Each row below holds a small network's activations on one input, seen along a few directions.
In each table, some parts of the input vary, and every possible input appears once, in random order.
A made-up example of a description, with smaller parts first: one of 2 separate values, together with either a single point or one of 11 places along a line or (one of 4 places along a line, together with one of 5 places around a ring).
Shared parts are said once, and a part with two or three values counts as separate values.
In the rows, 128 means zero.

Other details of the inputs vary at random and push rows far along two fixed directions, the same in every table; ignore that.

Table:
x1: [133 129 141 127 129 148 113 146 138 137 144 145 128 117]
x2: [111 128 125 122 134 131 122 134 130 117 126 121 125 125]
x3: [114 130 127 121 140 129 127 134 128 128 124 117 129 120]
x4: [149 123 119 130 111 123 131 142 116 111 142 123  93 122]
x5: [106 133 133 130 134 135 122 118 131 130 118 119 146 129]
x6: [106 128 132 117 133 123 121 129 123 135 120 128 132 124]
x7: [ 94 136 134 126 140 132 122 119 132 138 116 120 152 123]
x8: [160 122 108 147  99 128 134 128 133  88 147 134 101 124]
x9: [123 131 122 133 118 127 118 136 137 129 128 129 124 131]
x10: [114 133 127 118 140 124 125 138 131 151 119 126 137 128]
x11: [129 131 118 138 113 128 121 133 135 124 133 131 121 132]
x12: [102 132 137 120 139 120 119 124 124 144 113 127 141 121]
x13: [103 131 131 127 121 130 117 124 122 131 124 121 128 126]
x14: [145 127 120 139 113 138 132 124 128 106 139 113 109 135]
x15: [129 129 119 132 119 133 124 144 125 107 140 113 101 121]
x16: [110 134 134 128 135 133 126 125 132 145 119 121 142 144]
x17: [144 124 111 145  94 133 124 136 136 105 145 130 101 138]
x18: [115 130 121 122 127 129 119 140 132 132 127 128 124 134]
x19: [113 130 137 124 130 130 125 119 119 135 120 118 131 136]
x20: [244 108 127 123 181  72 219  89 133 142 109 208 188 113]
x21: [224 114 133 129 173  89 206  86 130 143 108 185 185 126]
x22: [155 115 109 133  95 127 126 142 121  88 150 130  79 130]
x23: [109 134 130 132 126 133 119 126 133 139 121 123 140 139]
x24: [155 123 118 139  99 134 130 127 118 103 145 116  89 138]
x25: [126 129 132 129 134 134 133 118 128 124 125 117 137 135]
x26: [148 130 119 139 110 134 131 130 130 121 140 120 108 145]
x27: [ 75 146 142 110 158 127 112 140 127 173 107 112 155 124]
x28: [119 129 135 125 128 131 126 120 118 131 124 115 126 138]
x29: [107 131 136 125 130 129 120 118 121 138 116 122 138 130]
x30: [114 134 133 128 132 134 126 125 131 142 122 117 137 145]
x31: [ 85 139 141 119 155 126 118 121 133 149 106 121 162 118]
x32: [134 123 126 121 129 118 132 133 119 130 128 128 118 121]
x33: [161 119 109 144  91 125 130 130 123  92 149 135  88 127]
x34: [ 92 135 131 117 138 129 115 136 135 149 115 126 146 131]
x35: [ 83 133 168 104 165 138 103 129 122 170 123 130 163 105]
x36: [175 106 122 147  96 154 121 145 137  79 174 136  82 114]
Each input here is: one of 3 separate values, together with either a single point or one of 11 places along a line.
Changing only the choice among 3 separate values turns x2 into x18. The same change can be made to x8. Which row results? -> x11
Change only the choice among 3 separate values in x20. List by row number the other rows that result. -> x6, x34

Table:
x37: [135 126 114 132 122 116 136 126 131 120 123 133 126 130]
x38: [138 130 118 128 118 116 139 126 118 133 122 120 116 149]
x39: [148 120 126 128 122 126 133 132 121 111 140 133 110 117]
x40: [142 129 116 139 115 128 131 131 142 124 132 135 126 139]
x41: [ 91 137 135 121 132 141 100 149 136 149 129 122 132 125]
x42: [137 124 124 123 129 120 128 142 128 128 132 141 120 116]
x43: [148 130 119 133 117 124 138 130 127 137 130 126 117 154]
x44: [148 121 129 129 125 128 131 130 125 118 138 137 117 120]
x45: [138 127 120 134 121 123 136 119 128 113 126 127 124 133]
x46: [ 72 141 134 126 132 140 105 129 134 144 114 107 145 137]
x47: [135 127 126 132 129 124 137 116 128 123 123 129 135 131]
x48: [153 123 130 133 121 135 130 132 132 124 143 139 120 127]
x49: [138 126 135 124 138 128 129 131 130 139 131 141 136 120]
x50: [149 123 131 131 124 133 131 130 129 123 140 139 121 124]
x51: [142 127 126 137 123 130 137 119 133 122 129 132 132 136]
x52: [129 128 116 128 129 113 138 124 129 125 119 132 132 127]
x53: [135 124 135 127 137 128 134 120 124 128 127 130 135 123]
x54: [127 130 124 130 130 123 135 120 132 131 120 132 141 134]
x55: [134 125 130 128 132 128 135 119 125 120 126 124 130 127]
x56: [130 126 126 119 134 118 128 141 126 131 129 139 124 114]
x57: [123 131 127 127 139 118 137 117 130 137 113 133 148 131]
x58: [ 48 142 154 111 155 145  94 129 124 160 110  98 154 119]
x59: [146 124 134 133 131 131 136 121 129 127 132 135 134 127]
x60: [137 124 134 121 140 123 131 131 126 135 129 140 134 117]
x61: [138 132 119 122 129 105 147 121 110 133 113 119 120 138]
x62: [125 130 124 125 140 114 141 117 126 132 113 132 144 127]
x63: [104 128  88 156  20 173  70 174 124  54 178  63   4 166]
x64: [ 57 139 147 116 139 147  92 134 122 142 120  95 134 120]
x65: [132 132 122 123 128 111 141 122 115 140 114 119 124 144]
x66: [130 130 125 132 130 123 135 117 129 125 120 128 137 134]
x67: [131 128 122 129 131 117 139 119 128 126 118 133 137 130]
x68: [ 71 139 144 114 143 142  96 143 131 157 121 116 143 121]
x69: [142 123 132 131 127 131 133 122 126 121 134 131 127 126]
x70: [131 129 122 130 129 120 139 117 125 119 121 126 131 129]
x71: [140 122 127 123 130 122 129 138 126 125 134 140 120 116]
x72: [140 130 123 137 124 128 135 124 138 129 127 136 136 139]
x73: [146 128 124 140 118 133 134 122 136 120 134 131 127 139]
x74: [139 123 127 125 126 127 126 139 130 127 137 141 121 120]
x75: [128 130 141 127 141 135 128 123 132 144 128 133 145 126]
x76: [129 133 122 121 131 109 142 121 113 140 111 118 125 141]
x77: [137 127 124 135 122 129 135 119 130 118 129 128 129 134]
x78: [126 126 137 122 142 126 132 123 121 131 126 127 135 116]
x79: [139 127 134 126 134 132 127 133 133 138 135 140 134 124]
x80: [132 129 131 122 138 125 126 140 133 144 127 144 137 120]
x81: [140 125 123 126 123 125 125 144 132 126 137 142 118 121]
x82: [129 127 134 127 138 128 135 116 126 129 122 126 140 128]
x83: [ 69 139 131 123 126 141 103 128 123 126 119  94 127 129]
x84: [ 62 138 144 117 139 144  98 131 120 138 120  94 134 120]
x85: [147 121 129 131 126 127 136 123 123 114 135 130 120 122]
x86: [130 126 132 125 138 125 138 117 122 124 123 123 135 124]
x87: [132 126 131 131 128 133 132 120 128 123 129 125 131 131]
x88: [136 130 124 137 123 129 134 120 134 123 126 130 133 138]
x89: [145 124 120 135 119 124 138 119 126 110 130 128 121 131]
x90: [135 128 133 124 137 130 126 137 135 143 133 143 136 123]
x91: [148 121 127 132 116 133 128 133 127 114 144 135 111 123]
x92: [134 125 131 120 138 122 129 135 128 135 129 142 131 116]
x93: [136 127 114 136 115 122 132 129 136 119 129 133 124 135]
x94: [137 123 127 121 132 120 130 138 124 125 133 138 120 113]
x95: [131 130 123 135 122 128 133 120 131 120 126 127 130 136]
x96: [149 120 126 130 120 128 130 132 123 111 141 133 110 119]
x97: [135 126 126 122 133 121 127 141 129 133 130 142 126 118]
x98: [146 125 133 134 129 134 133 123 132 128 135 135 132 130]
x99: [141 127 131 135 125 137 133 122 134 125 133 129 131 136]
x100: [143 122 129 124 131 123 131 134 125 123 135 138 121 116]
x101: [128 128 141 126 141 132 129 122 128 141 126 133 144 123]
x102: [142 123 130 125 128 128 128 134 129 126 137 139 124 120]
x103: [139 123 130 121 135 121 133 133 123 126 132 137 124 114]
x104: [ 82 139 124 131 118 140 103 137 138 134 122 109 129 138]
x105: [142 130 122 141 117 133 133 123 137 120 132 130 128 141]
x106: [136 126 133 133 131 134 135 119 130 127 128 129 136 133]
x107: [ 55 141 151 115 145 148  93 131 126 153 117  99 146 122]
x108: [127 129 118 130 128 117 134 124 133 130 119 133 136 131]
Describe the family of inputs behind these rows. -> one of 6 places along a line, together with either a single point or one of 11 places along a line
Changing only the place on the line of 6 turns x71 into x92. The same change can be made to x55. Which row results? -> x82
Changing only the place on the line of 6 turns x102 into x103. The same change can be made to x81. Which row results? -> x56
A walk changes only the place on the line of 6. It starts at x105 and steps to x88. List the rest of the walk in order. -> x95, x66, x45, x70
A walk changes only the place on the line of 11. It starts at x104 and steps to x46. List the rest of the walk in order. -> x88, x51, x106, x59, x101, x50, x49, x68, x80
Change only the place on the line of 11 in x99. List by row number the other rows that result. -> x40, x41, x48, x72, x73, x75, x79, x90, x98, x105
